Each row below holds a small network's activations on one input, seen along a few directions.
In each table, some parts of the input vary, and every possible input appears once, in random order.
Descriptions start from the smaller parts, as in this example, which fits no table here: one of 8 places around a ring, together with either a single point or one of 9 places around a ring or (one of 3 separate values, together with one of 6 places along a line).
Shared parts are said once, and a part with two or three values counts as separate values.

A family of inputs:
R1: [ 37   4   1 -24 -24  -7 -37 -10 -10  21 -25  -9  29]
R2: [ -3 -19  19  -9 -11  10 -18 -15   6  29 -11  -1  18]
R3: [ -6 -19   3   5  42 -13   6  18  11  -3   2   6 -13]
R4: [ -4  25  -6  25 -13  12  22  -7 -20 -51  30   8 -21]
R5: [  3 -25  20  13  20   6   3  19   7 -28   6   0  -2]
R6: [ 38  26 -11   2 -25  -9 -21 -19  -4 -28   5   7   5]
R7: [-18 -41  13  -6  26   0  -1  25   9  39  -9   2  -5]
R8: [-71  52   3  40  -1  68  87   6 -13 -29  31 -18  11]
R9: [ 26   4 -24 -37 -18 -27 -27  -5   2  31 -25 -11  16]
R10: [ 29  28 -31  -8  -8 -35 -17 -16   1 -11  -6  12 -11]
R11: [-12  32 -18  18  10  -8  19  -9 -12 -31  18  14 -36]
R12: [ -9 -49  34   1   4  17  -3  23   5  18  -7  -2   0]
R13: [-12 -19  -3 -21  -2 -14 -12 -10  18  43  -9  -5   8]
What do these inputs look like to the network? -> either a single point or (one of 2 separate values, together with one of 6 places around a ring)
Which other rows does R1 become when the choice among 2 separate values takes its other values? List them by row number. -> R9
Which other rows does R12 become when the choice among 2 separate values takes its other values? List them by row number. -> R7

A family of inputs:
R14: [-14  68 -41  11   6 -20  24 -22 -24 -12  12  15 -40]
R15: [-19  52 -52   3  -7 -19  27 -14 -25 -23  23   6 -46]
R16: [ -9 -20  14 -34   7  23  -9  21  -3  75 -46 -26  54]
R17: [-75 -37  28   9  22  28  39   3  20  29  20 -11   5]
R18: [-30  -4  23  54  31  47  63  40 -22 -85  50  -1 -25]
R19: [ 33  -1  15  -3 -66  17 -32 -24  -8  14  -6   1  19]
R20: [-28  10  34  60  41  48  60  31 -17 -78  31   8 -26]
R21: [ 42  62 -42 -17 -35 -24 -16 -41  -4 -48   3 -13  17]
R22: [ -6 -27   6 -33 -11  20   0  31  12  80 -37 -34  50]
R23: [-72 -31  21  16  19  33  39   6  34  39  12  -5   7]
R24: [ 60 -74  -1 -26  36 -72 -62  24  32  23 -20  33 -27]
R25: [ 30   4  21  -3 -48  19 -41 -35 -24  10 -14   9  25]
R26: [ 55 -63  11 -21  53 -66 -81  17  23  22 -24  26 -30]
R27: [ 47  75 -37  -4 -20 -27 -20 -45  -7 -35  -5  -1  30]
R28: [ 25  -7  23 -13 -65  16 -36 -29 -21   0   0  -7  12]
R29: [ 49 -84   4 -30  36 -77 -65  16  19  10 -25  19 -38]
R30: [-70 -24  33  13  38  37  34  -5  24  37   5  -2   7]
R31: [-16 -32  15 -43 -11  15  -3  26   1  66 -35 -40  44]
R32: [-17  60 -53   9 -13 -19  30  -9 -12 -12  17  17 -40]
R33: [-34   4  23  60  24  46  61  42  -6 -78  37   8 -24]
R34: [ 48  70 -45 -10 -38 -25 -12 -34   7 -35   0  -1  25]
What do these inputs look like to the network? -> one of 3 separate values, together with either a single point or one of 6 places around a ring
The inputs of R33 and R18 match in every part but the choice among 3 separate values. If R22 is changed in the same way as R33 into R18, which row does it become? -> R31
Which other rows does R15 become when the choice among 3 separate values takes its other values? List them by row number. -> R14, R32
Which other rows does R21 become when the choice among 3 separate values takes its other values? List them by row number. -> R27, R34

A family of inputs:
R35: [-28  44  -4   0 -18  28  45 -24  -1 -10   8 -32  24]
R36: [-22 -43  37  13  -1  34   8  30  -9  -7  25  -8 -22]
R37: [ 18  36 -22  10  31 -26 -17 -22   4 -49  15  17 -28]
R38: [ 10 -27  10   9  14 -14  10  27 -10 -14  -1  24 -47]
R39: [ -7  26 -44  -2 -33  -1  15  -3 -18  14   8   6 -14]
R40: [-13  17  17  27  19  40  34   5  10 -14   4   3  40]
R41: [-24  52 -33   8 -14  -4  29 -10  14   1  22   1  -8]
R42: [  6 -58  -1 -56  45 -34 -35  38  23  97 -52 -19  23]
R43: [ -1  17  26  26 -10  49   8  17 -22  -5  -4  -5  13]
R44: [ 96 -15 -12 -44 -49 -45 -77  -9  16  -1 -36  -9  37]
R45: [ 42  17 -20   2  12 -40 -22 -11 -30 -33  12  17 -22]
R46: [-21 -16   3  24  39 -19  18  14  20 -32   1  16 -40]
R47: [-26  33  -4 -12 -36  29  19 -11 -37   0 -12 -23  20]
R48: [  7 -38  25 -25 -26 -15 -62 -54  20  72 -22  16  15]
R49: [-37 -45  22  20  28  19  28  14  19 -21  30  -5   9]
What do these inputs look like to the network? -> either one of 3 separate values or (one of 2 separate values, together with one of 6 places around a ring)
What sort of input is R42? -> one of 3 separate values
Which other rows does R41 become when the choice among 2 separate values takes its other values? List them by row number. -> R39
Which other rows does R40 become when the place on the ring of 6 takes its other values? List them by row number. -> R35, R37, R41, R46, R49
